A small network was shown many inputs. Here are its activations along a few directions, one row for each input.
In each table, some parts of the input vary, and every possible input appears once, in random order.
Descriptions start from the smaller parts, as in this example, which fits no table here: one of 8 places around a ring, together with either a single point or (one of 2 separate values, together with one of 4 places along a line) or one of 9 places along a line.
Shared parts are said once, and a part with two or three values counts as separate values.
(in the rows, 128 means zero)

Other details of the inputs shift rows strongly along three fixed directions, in all tables alike. That doesn't count.

Rows:
row 1: [154 146 136 126 134 101 124 163 105 119 187]
row 2: [167 118 122 137 100 136  83 153 131 113 169]
row 3: [ 71 111 136 104 121 142 134 160  96 148  83]
row 4: [ 74 119 142 106 105 138 131 155  97 147  78]
row 5: [160 145  60 139  54 164 125 127 147  96 129]
row 6: [151 141 131 140 158 108 112 178 100 124 198]
row 7: [131 102 135 150 149 123 142  63 149 100 105]
row 8: [133 120 142 145 171 124 144  74 167 126 109]
row 9: [127 105 131 153 162 134 138  68 150  99 106]
row 10: [140 147 119 149 114 142 135 106 169 125 119]
row 11: [154 159  58 138  75 172 129 135 173 122 132]
row 12: [105 143 102  81  60 148 137 174 116 166  86]
row 13: [124 115 130 142 145 125 137  50 143 115 115]
row 14: [146 153  80 142  77 155 124 145 147  96 139]
row 15: [156 144  53 130  82 164 125 133 150  90 135]
row 16: [146 146 135 135 159 106 118 177 105 120 198]
row 17: [156 143 119 123 154 108 118 165 106 116 189]
row 18: [ 99 104 171  90 112 131 100 153 110 186  92]
row 19: [152 147 142 142 148 100 111 176  98 125 194]
row 20: [130 125 166 163 164 120 137  82 160 133 113]
row 21: [ 96 120 156  94 118 119 138 157 102 175  85]
row 22: [ 67 136 145  95 109 133 133 144  96 157  96]
row 23: [138 116 153 141 167 106 147  76 160 128 113]
row 24: [128 107 147 144 161 112 146  74 146  98 112]
row 25: [158 142 109 120 129 108 123 151 113 114 179]
row 26: [170 152  30 133  60 183 123 115 175 121 118]
row 27: [ 79 123 143  91 105 129 134 138  86 160  94]
row 28: [ 78 118 131  86 128 133 129 142  83 160  95]
row 29: [171 117 195 130 184  72  77 192  80 138 230]
row 30: [112 115 154 158 171 126 143  87 151 101 119]
row 31: [ 98 112 136  85 117 120 138 150 105 175  78]
row 32: [123 116 155 150 146 121 147  75 149  99 110]
row 33: [128 117 160 162 180 122 140  87 159 134 119]
Each input here is: one of 3 separate values, together with either a single point or (one of 2 separate values, together with one of 5 places around a ring).
Q: Changing only the choice among 3 separate values turns row 5 into row 27. The same change can be made to row 9. Which row results?
A: row 28
Q: Which other rows agree with row 31 in the choice among 3 separate values? List them by row number.
A: row 8, row 10, row 11, row 12, row 18, row 20, row 21, row 23, row 26, row 33
Q: Which other rows does row 1 become when the place on the ring of 5 takes its other values? List them by row number.
A: row 16, row 17, row 22, row 25

Rows:
row 34: [170 158 117 166 117 135 108 160 154 108 187]
row 35: [137 130  91 106  79 157 101 128 127 143 137]
row 36: [183 129 114 151 107 134  88 146 140 101 186]
row 37: [144 109 126 113 128 119 114 180 106 119 141]
row 38: [107 111 115 140 100 179 111  37 164 122  82]
row 39: [185 140  79 140 133 122 123 145 142 109 180]
row 40: [192 148 109 142 112 116 103 138 141 120 187]
row 41: [116  94 145 135 171 131 131  75 137 115 100]
row 42: [ 96 111 181  97 167  87 135 229  66 160 123]
row 43: [128 107 161 129 176  95 149  80 139 131 102]
row 44: [103 129  81  74  29 173 111 121 123 164  70]
row 45: [101 135 159  78 154  87 152 206  83 173 113]
row 46: [172 158  93 157 149 130 130 168 146 103 180]
row 47: [100 122  86  84  19 182 111 124 127 152  66]
row 48: [118 132 127 141 104 153 137  41 170 138  84]
row 49: [189 130  72 131 122 131 116 135 141 104 177]
row 50: [132 131 130 123 159 112 129 192  97 136 149]
row 51: [150 135 133 175 152 138 127  46 176 118 148]
row 52: [127 115 169 136 186  92 159  86 138 135 106]
row 53: [118 118 179 148 182 100 165  99 150 124 102]
row 54: [167 165 104 162 124 144 107 152 150 114 189]
row 55: [151 149  82 149 120 120 126 134 103  58 197]
row 56: [134  98 160 121 172  97 141  78 133 127 105]
row 57: [ 83 148 117  92  92 153 128 157 113 178 104]
row 58: [175 145 103 155 119 139  92 144 139 111 188]
row 59: [149 160  83 153 121 124 136 138 106  61 197]
row 60: [ 94 151 117  88  75 147 131 154 118 176  91]
row 61: [114 120 113 145  71 172 129  32 183 122  66]
row 62: [ 96 105 159  91 141 103 126 212  76 153 110]
row 63: [ 93 121 148  81 156 100 144 200  72 176 118]
row 64: [114 126 129 152  90 162 137  45 176 127  76]
row 65: [108 115 184 157 198 103 154 111 147 119 109]
row 66: [101 127 133 156 125 165 125  52 163 130  91]
row 67: [127 105 190 147 191  88 157 104 133 125 111]
row 68: [ 77 126 194 153 221  84 167  88  99  86 148]
row 69: [126  99 171 140 170 100 148  90 140 120 100]
row 70: [180 137  86 151 138 130 114 155 138  98 177]
row 71: [130 139 119 134  89 147 109 159 129 134 136]
row 72: [180 161 115 158 104 130 118 152 156 113 181]
row 73: [111 102 139  75 109 114 129 185  85 152  97]
row 74: [108 122 172 141 211  99 163  95 141 138 119]
row 75: [ 72 107 164  79 153  88 129 184  24 118 145]
row 76: [ 88 133  91  84  58 170 114 134 116 171  87]
row 77: [ 86 129  94  99  38 180 108 142 126 151  73]
Q: Changing only one part turns row 49 into row 39. The same change can be made to row 41. Which row results?
A: row 70
Q: What is each input in this table made of?
A: one of 4 places along a line, together with either a single point or (one of 2 separate values, together with one of 5 places around a ring)
Q: Which other rows does row 51 become when the choice among 2 separate values takes its other values? List them by row number.
A: row 63
Q: Which other rows agree with row 74 in the place on the line of 4? List them by row number.
A: row 34, row 45, row 46, row 53, row 54, row 57, row 60, row 65, row 68, row 72
Q: Which other rows does row 40 become when the choice among 2 separate values takes its other values? List them by row number.
A: row 43
Q: A walk changes only the place on the ring of 5. It starts at row 36 and steps to row 38. List the rest of the walk in order.
A: row 35, row 44, row 47
